These are the activations of a small network on made-up records, seen along a few directions, one row for each record.
Here are examples, each followed by its value of one field, LOPU.
The word missing means that the record has no LOPU.
The largest differences between rows may come from other fields.
[ -6  17   8   0 -18  13 -21   0  -1  18   1   4  44   1  25 -10  21 -11
   1   0 -23   5  12  -1  12   4] | zuzot
[ 30 -42 -25   6  21 -22 -26  -6 -40 -35 -20  17 -14   7  11  33 -25  35
  -9   1  -3  -3  11  22  33  14] | zenor
[-11  26   6  20 -27  10  18   8  17  34  36 -17  22 -14 -40 -38  30 -48
  20   2  -9  21 -26 -13 -31 -38] | naso
[-25  -3   6   4  35   2  19 -16 -13  12   2   8  13  11  18 -21  -9 -19
  22  -6   8 -11  -6 -11   8  -2] | feki
[ -5  33  17  27 -22  15  11   9  14  21  16  -8  16 -10 -33 -25  29 -41
  10 -11 -13  16 -20  -6 -24 -32] | naso
[  5 -50 -11  -7  48  15   0 -21 -20 -25 -50  26 -14  16  24  52 -28  21
 -22 -16 -21 -19  20 -17  45  31] | feki
[ 15 -38 -26   5  21 -24 -22  -6 -37 -41 -14  24 -25  -8   2  29 -11  38
 -12   4 -10  -2  22  16  28  11] | zenor
[-29  44 -20  18 -20  43   1  31  35  14  18 -38  28 -25 -25 -30  -4 -42
  29  55   3  10   0  31 -18  11] | missing
[-18  43   5   1 -16  15  16   2  27  24  40 -41  -2 -10 -11 -43 -16 -24
  35  37 -25  17 -18  18 -40 -31] | missing
[-17  37  12 -27 -26  -6  18  -5  13   5  -3  -7 -10  -8 -24  -4   6 -18
 -10  -5   1  11 -16   9 -18 -25] | nof
[ 16  13  16 -14 -13  21 -13  -3   3  13  19  -1  29   0  -5   5   8  13
 -15  10  -3   0  14   5   3  31] | zuzot
[-21  19  -5  -1 -18   6   6 -24  16  25  17  10  16  17   8 -42   1 -23
  28  16 -11  10 -12  -8 -14  -1] | tuka
[ -3  18  -8 -25 -35   7  22   7  16  10  -7 -12  -2  -9 -17 -23   9  -6
  -9 -20   4  -6  18   5 -26  -4] | nof
[ -7  -2   9  19 -24  10  21 -12  15   3   1 -18  -1   2  -4 -15  23  -6
  -2  -8   6   2  14 -11 -22  23] | tuka

Here are new rows. What is LOPU for each?
[-22 -13  20  30  28   0   7 -18 -14 -15 -15   0 -28   4   2  14  -6  -6
 -16 -11   6  -4  -2 -12  10   6] | feki
[ -2  15  -2  -5   6   3  28  20  11  -5  11 -14 -10 -11   9  15 -15  -2
   8  25 -19  11 -19  -5   8 -21] | missing
[ 13 -29  -7  -5  19  -3 -29  -1 -15 -32 -10   2 -23 -16  17  26   5  30
 -23 -15   8 -24  35   6  12  23] | zenor
[-13  20   0 -33 -28  -6  28  11  18  12  22  -6  -4 -21 -37 -19  -5   1
  -8   1  22   9 -16   1 -26  -6] | nof
[  1  59  15   4 -16  11   8   2  29  43  26   4  28  -9 -18 -36  17 -47
  21  -6 -19   7 -29  -2 -19 -19] | naso
[  1 -43   1  32  14  -7 -28  -1  -6 -39  -7   5  -4   4   0 -11   3  21
   0   2  15 -10  37 -11  27   1] | zenor
[ -7  26   9 -14 -27  -6  11  10   7  22 -18   4   1  13   0 -14  -1 -26
   0 -12   7  -2 -15   9  -7 -26] | nof
[  3  19  10  -5 -10  -2  -7   9   2  22  25   6  31   5   1 -14  15  11
  12   8  11   5   6 -20  19   9] | zuzot
[ 14 -23  22  27  24  -7 -18   4 -14 -33  -8   7 -29  -5   3  21   7  23
 -26  -5  20 -10  21 -11  34  25] | zenor
[-22 -14 -10  -2  25   0  -3 -23 -12 -13 -18  -7 -24  -3  14  17  -4   1
 -15 -17  -8 -20  12   2 -13   7] | feki
[ -6  53   4  -2 -22   5  16   1  33  55  48  -5  33 -13 -23 -50  17 -54
  31   5 -18  12 -37  -8 -26 -24] | naso
[  9 -12  -3 -11 -10  -8  -1 -10  -6   3 -15   0   2   4   1  38 -15   3
 -17   0  -8   8  -7   7 -23  29] | tuka
[-19  27  19   0  -7   8  10 -15   6  22  -2  16  15   9  17 -13  10 -22
  19  -2   2   4 -15 -11  -2   4] | tuka
[ 22  36   1   7 -15   2   1  15  25  35   9  -2   5  -5 -24 -15  12  -9
  10 -18  13  -6 -17   4 -26 -14] | naso
